These are the activations of a small network on made-up records, seen along a few directions, one row for each record.
After each row come some of the record's fields: ZIZ, RURET, ZIKU, BAR, FOLI, RAMO.
A field that a record lacks is written absent.
Other fields move the rows too, some of them a lot.
(in the rows, 500 means zero)
Strong random noise was added to every row along 6 fixed directions; ignore it. To show where, here is one row again and again, with new noise each time:
[414 385 394 486 553 532 518 606 456 538 411 526 448 626 541 452 715 519
 647 496 476 534 487 744]
[735 657 487 434 104 338 460 402 787 526 732 495 662 347 488 678 423 455
 429 491 569 517 656 214]
[748 516 502 328 308 531 458 458 503 344 539 579 529 329 466 508 507 477
 462 513 461 413 480 511]
[395 493 447 511 480 575 565 577 440 480 432 539 541 502 450 320 550 478
 606 455 394 485 426 470]
[476 341 432 353 409 466 447 515 468 351 451 599 467 488 494 567 626 533
 562 523 477 497 500 617]
[480 430 648 591 479 575 376 567 378 403 449 598 567 415 378 327 393 442
 541 397 348 305 437 486]
[401 491 586 668 715 402 498 435 502 552 473 454 533 622 540 682 449 569
 450 436 650 545 602 514]
[449 539 583 595 623 496 533 447 445 459 459 498 561 498 471 517 398 527
 452 433 536 482 504 409]

[657 497 510 573 561 543 519 533 506 575 485 488 424 449 523 504 622 501
 435 525 526 473 555 714] => {ZIZ: absent, RURET: gub, ZIKU: fum, BAR: lonu, FOLI: rozeg, RAMO: vifa}
[563 421 479 491 413 615 338 633 439 521 502 518 522 579 450 353 579 386
 681 438 415 372 405 643] => {ZIZ: dinom, RURET: gefi, ZIKU: teb, BAR: absent, FOLI: absent, RAMO: absent}
[451 572 548 691 604 484 433 510 550 657 560 392 534 599 516 498 414 445
 508 451 570 514 528 404] => {ZIZ: absent, RURET: gub, ZIKU: teb, BAR: dis, FOLI: rozeg, RAMO: tuf}
[291 570 417 582 576 363 604 440 609 620 535 417 589 712 560 679 494 557
 543 457 673 662 575 327] => {ZIZ: absent, RURET: ribib, ZIKU: gamob, BAR: dis, FOLI: rozeg, RAMO: tuf}
[400 387 497 469 719 521 530 544 396 523 370 515 304 567 596 492 588 599
 508 566 460 552 488 802] => {ZIZ: dinom, RURET: gub, ZIKU: lepug, BAR: absent, FOLI: absent, RAMO: absent}
[495 635 431 465 543 676 637 589 439 568 448 458 457 448 505 167 495 450
 557 538 335 510 354 469] => {ZIZ: absent, RURET: kule, ZIKU: fum, BAR: dis, FOLI: rozeg, RAMO: tuf}
[656 665 364 459 330 600 603 558 609 648 591 401 561 489 513 348 586 384
 577 520 466 549 457 430] => {ZIZ: keka, RURET: ribib, ZIKU: teb, BAR: absent, FOLI: absent, RAMO: absent}
[474 629 428 370 747 600 763 390 360 365 369 476 448 477 550 460 485 604
 420 552 550 609 379 455] => {ZIZ: absent, RURET: piveb, ZIKU: fum, BAR: dis, FOLI: rozeg, RAMO: tuf}
[538 524 436 516 435 373 411 548 701 763 614 425 501 738 638 658 605 500
 633 492 618 587 624 672] => {ZIZ: dinom, RURET: kule, ZIKU: gamob, BAR: absent, FOLI: absent, RAMO: absent}
[524 277 476 326 549 536 308 486 368 284 450 522 355 473 490 570 544 475
 474 605 508 471 422 645] => {ZIZ: absent, RURET: kule, ZIKU: teb, BAR: lonu, FOLI: rozeg, RAMO: vifa}
[647 563 469 314 325 571 549 501 507 408 517 565 431 272 485 360 475 489
 447 586 348 463 433 454] => {ZIZ: absent, RURET: gub, ZIKU: lepug, BAR: dis, FOLI: rozeg, RAMO: tuf}
[717 785 427 441 493 617 697 468 551 579 545 419 539 426 547 353 490 474
 467 523 502 543 435 412] => {ZIZ: absent, RURET: piveb, ZIKU: fum, BAR: dis, FOLI: rozeg, RAMO: tuf}
[671 388 275 438 376 548 450 568 578 510 554 415 421 463 501 530 813 382
 494 638 588 567 525 638] => {ZIZ: absent, RURET: kule, ZIKU: teb, BAR: dis, FOLI: viz, RAMO: bigub}
[601 619 374 375 542 563 786 475 509 558 439 474 410 447 604 471 651 587
 449 591 505 629 496 633] => {ZIZ: keka, RURET: ribib, ZIKU: fum, BAR: absent, FOLI: absent, RAMO: absent}
[316 482 490 638 481 319 464 500 687 665 593 434 489 565 542 637 471 518
 453 551 574 620 655 365] => {ZIZ: absent, RURET: kule, ZIKU: lepug, BAR: dis, FOLI: viz, RAMO: bigub}
[570 692 492 381 450 420 615 350 599 497 577 467 562 497 560 631 375 563
 440 506 601 598 520 308] => {ZIZ: keka, RURET: kule, ZIKU: gamob, BAR: absent, FOLI: absent, RAMO: absent}
[688 493 515 507 329 488 411 544 593 546 584 525 518 416 484 504 558 447
 490 508 471 418 571 577] => {ZIZ: absent, RURET: ribib, ZIKU: fum, BAR: lonu, FOLI: rozeg, RAMO: vifa}
[662 481 579 385 586 594 472 388 323 204 430 562 502 342 427 511 415 508
 371 502 519 390 400 481] => {ZIZ: absent, RURET: piveb, ZIKU: fum, BAR: lonu, FOLI: rozeg, RAMO: vifa}
[671 618 566 735 548 534 372 540 588 739 627 334 591 639 502 515 469 377
 524 415 629 448 548 524] => {ZIZ: absent, RURET: gefi, ZIKU: teb, BAR: dis, FOLI: rozeg, RAMO: guti}
[520 562 583 441 483 397 491 401 573 493 558 489 461 408 549 608 320 560
 365 558 506 541 568 383] => {ZIZ: dinom, RURET: kule, ZIKU: lepug, BAR: absent, FOLI: absent, RAMO: absent}
[156 496 257 511 336 495 571 601 573 559 516 463 630 663 430 368 605 417
 751 447 467 626 418 188] => {ZIZ: absent, RURET: gefi, ZIKU: teb, BAR: dis, FOLI: rozeg, RAMO: tuf}
[494 415 496 475 458 429 423 520 561 537 528 496 391 480 541 564 540 528
 466 576 484 542 573 600] => {ZIZ: absent, RURET: gub, ZIKU: lepug, BAR: dis, FOLI: rozeg, RAMO: guti}
[636 698 593 692 793 682 713 450 341 508 394 463 558 434 453 362 446 509
 374 400 555 429 423 493] => {ZIZ: absent, RURET: mok, ZIKU: fum, BAR: dis, FOLI: rozeg, RAMO: tuf}
[355 353 598 519 339 423 471 533 466 370 441 699 552 391 398 498 477 555
 529 424 358 392 544 473] => {ZIZ: keka, RURET: mok, ZIKU: fum, BAR: absent, FOLI: absent, RAMO: absent}
[662 297 373 181 320 453 390 514 535 368 510 578 280 407 579 632 722 551
 482 686 469 545 535 815] => {ZIZ: absent, RURET: gub, ZIKU: lepug, BAR: dis, FOLI: rozeg, RAMO: guti}
[489 613 811 794 587 490 397 527 488 657 541 517 599 502 460 380 203 482
 483 335 405 320 538 430] => {ZIZ: keka, RURET: gub, ZIKU: gamob, BAR: absent, FOLI: absent, RAMO: absent}
[569 625 435 496 577 548 646 557 524 699 479 480 451 627 624 426 624 566
 588 484 498 558 499 728] => {ZIZ: dinom, RURET: gub, ZIKU: gamob, BAR: absent, FOLI: absent, RAMO: absent}
[841 646 590 512 545 742 443 539 392 540 523 436 531 458 469 283 451 359
 522 450 446 326 357 633] => {ZIZ: keka, RURET: gefi, ZIKU: teb, BAR: absent, FOLI: absent, RAMO: absent}
[400 405 508 465 601 477 476 536 471 541 441 494 366 552 585 501 534 549
 522 571 452 551 513 680] => {ZIZ: keka, RURET: kule, ZIKU: fum, BAR: absent, FOLI: absent, RAMO: absent}
[655 786 328 286 409 604 753 398 547 469 554 402 569 435 536 412 500 469
 491 555 539 638 385 259] => {ZIZ: keka, RURET: piveb, ZIKU: teb, BAR: absent, FOLI: absent, RAMO: absent}
[431 389 441 400 227 295 374 458 656 428 612 574 584 538 485 753 521 512
 549 495 574 523 606 363] => {ZIZ: absent, RURET: ribib, ZIKU: gamob, BAR: dis, FOLI: rozeg, RAMO: tuf}
[625 713 528 620 533 421 597 477 669 784 603 415 558 619 626 595 491 548
 493 453 612 564 638 561] => {ZIZ: dinom, RURET: ribib, ZIKU: gamob, BAR: absent, FOLI: absent, RAMO: absent}
[529 365 613 501 316 433 258 620 583 597 569 567 425 457 522 447 469 456
 565 531 324 386 576 678] => {ZIZ: keka, RURET: kule, ZIKU: lepug, BAR: absent, FOLI: absent, RAMO: absent}
[649 677 511 359 401 557 572 425 490 417 536 538 579 413 482 430 378 500
 481 473 475 450 405 348] => {ZIZ: absent, RURET: kule, ZIKU: gamob, BAR: dis, FOLI: rozeg, RAMO: tuf}
[536 540 443 576 456 405 533 476 662 665 579 380 492 519 574 651 573 481
 439 554 616 631 642 482] => {ZIZ: keka, RURET: kule, ZIKU: teb, BAR: absent, FOLI: absent, RAMO: absent}
[498 444 446 329 591 525 549 452 403 331 408 554 414 486 538 541 562 577
 489 558 512 535 439 605] => {ZIZ: absent, RURET: piveb, ZIKU: fum, BAR: dis, FOLI: rozeg, RAMO: tuf}
[528 332 386 372 550 642 485 598 329 351 357 587 409 518 480 370 749 491
 621 524 429 446 378 802] => {ZIZ: absent, RURET: piveb, ZIKU: fum, BAR: lonu, FOLI: rozeg, RAMO: vifa}

Which values does each new row have?
[525 277 558 681 484 451 240 590 512 544 524 523 496 560 454 611 617 418
 541 449 556 389 598 693] => {ZIZ: absent, RURET: gub, ZIKU: teb, BAR: dis, FOLI: rozeg, RAMO: tuf}
[720 574 354 230 498 604 631 506 454 476 454 530 421 542 622 450 691 563
 587 559 498 541 410 792] => {ZIZ: dinom, RURET: piveb, ZIKU: gamob, BAR: absent, FOLI: absent, RAMO: absent}
[651 601 560 465 675 430 604 349 530 521 507 443 430 476 620 732 443 622
 307 558 659 582 602 587] => {ZIZ: dinom, RURET: ribib, ZIKU: fum, BAR: absent, FOLI: absent, RAMO: absent}
[110 240 356 621 579 430 472 581 457 475 400 507 480 671 450 564 698 502
 622 489 557 614 524 491] => {ZIZ: absent, RURET: gub, ZIKU: teb, BAR: lonu, FOLI: rozeg, RAMO: vifa}
[414 522 476 554 387 414 601 549 620 630 517 541 489 465 519 500 552 555
 509 498 434 553 610 497] => {ZIZ: dinom, RURET: gub, ZIKU: fum, BAR: absent, FOLI: absent, RAMO: absent}
[259 328 669 808 790 532 367 476 304 353 405 479 564 515 327 502 340 439
 392 413 563 387 463 323] => {ZIZ: absent, RURET: ribib, ZIKU: teb, BAR: dis, FOLI: viz, RAMO: bigub}
[244 438 372 579 564 496 624 638 521 665 420 492 432 622 547 393 678 534
 623 527 427 605 523 610] => {ZIZ: absent, RURET: ribib, ZIKU: fum, BAR: dis, FOLI: rozeg, RAMO: tuf}
[499 330 527 238 215 379 302 466 525 279 542 670 498 435 467 627 455 525
 564 521 424 426 503 495] => {ZIZ: keka, RURET: kule, ZIKU: gamob, BAR: absent, FOLI: absent, RAMO: absent}
[499 613 492 431 595 532 626 470 492 554 476 455 415 464 576 427 429 555
 437 572 455 578 469 493] => {ZIZ: dinom, RURET: kule, ZIKU: lepug, BAR: absent, FOLI: absent, RAMO: absent}
[390 279 507 250 354 395 359 469 470 248 471 649 380 365 486 594 452 563
 465 613 388 483 498 491] => {ZIZ: absent, RURET: kule, ZIKU: lepug, BAR: dis, FOLI: rozeg, RAMO: tuf}
[581 426 550 362 365 472 397 505 480 386 505 645 460 428 502 521 492 542
 521 501 417 397 493 609] => {ZIZ: absent, RURET: gub, ZIKU: gamob, BAR: dis, FOLI: rozeg, RAMO: tuf}
[305 389 677 781 573 402 353 539 521 571 522 510 513 485 423 523 358 480
 413 469 473 415 609 404] => {ZIZ: absent, RURET: ribib, ZIKU: lepug, BAR: dis, FOLI: viz, RAMO: bigub}
[280 534 512 702 618 598 525 653 431 680 439 463 583 699 465 244 482 441
 703 369 401 453 411 498] => {ZIZ: dinom, RURET: ribib, ZIKU: gamob, BAR: absent, FOLI: absent, RAMO: absent}
[566 570 481 386 168 444 505 410 620 369 621 521 631 293 406 534 373 430
 428 517 463 504 515 114] => {ZIZ: keka, RURET: ribib, ZIKU: teb, BAR: absent, FOLI: absent, RAMO: absent}
[615 626 751 906 494 563 391 604 525 700 571 507 696 467 381 311 335 371
 509 285 424 241 548 443] => {ZIZ: absent, RURET: mok, ZIKU: fum, BAR: dis, FOLI: rozeg, RAMO: tuf}
[617 403 469 345 385 497 477 488 482 367 480 584 451 384 493 558 586 525
 466 552 465 467 514 616] => {ZIZ: dinom, RURET: ribib, ZIKU: fum, BAR: absent, FOLI: absent, RAMO: absent}
[417 664 407 496 665 451 690 384 566 608 517 341 466 606 618 620 481 562
 441 557 661 741 526 366] => {ZIZ: keka, RURET: gub, ZIKU: teb, BAR: absent, FOLI: absent, RAMO: absent}
[615 696 526 501 398 653 520 506 471 482 556 473 587 355 410 230 333 382
 499 457 380 411 356 228] => {ZIZ: absent, RURET: gub, ZIKU: teb, BAR: dis, FOLI: rozeg, RAMO: tuf}
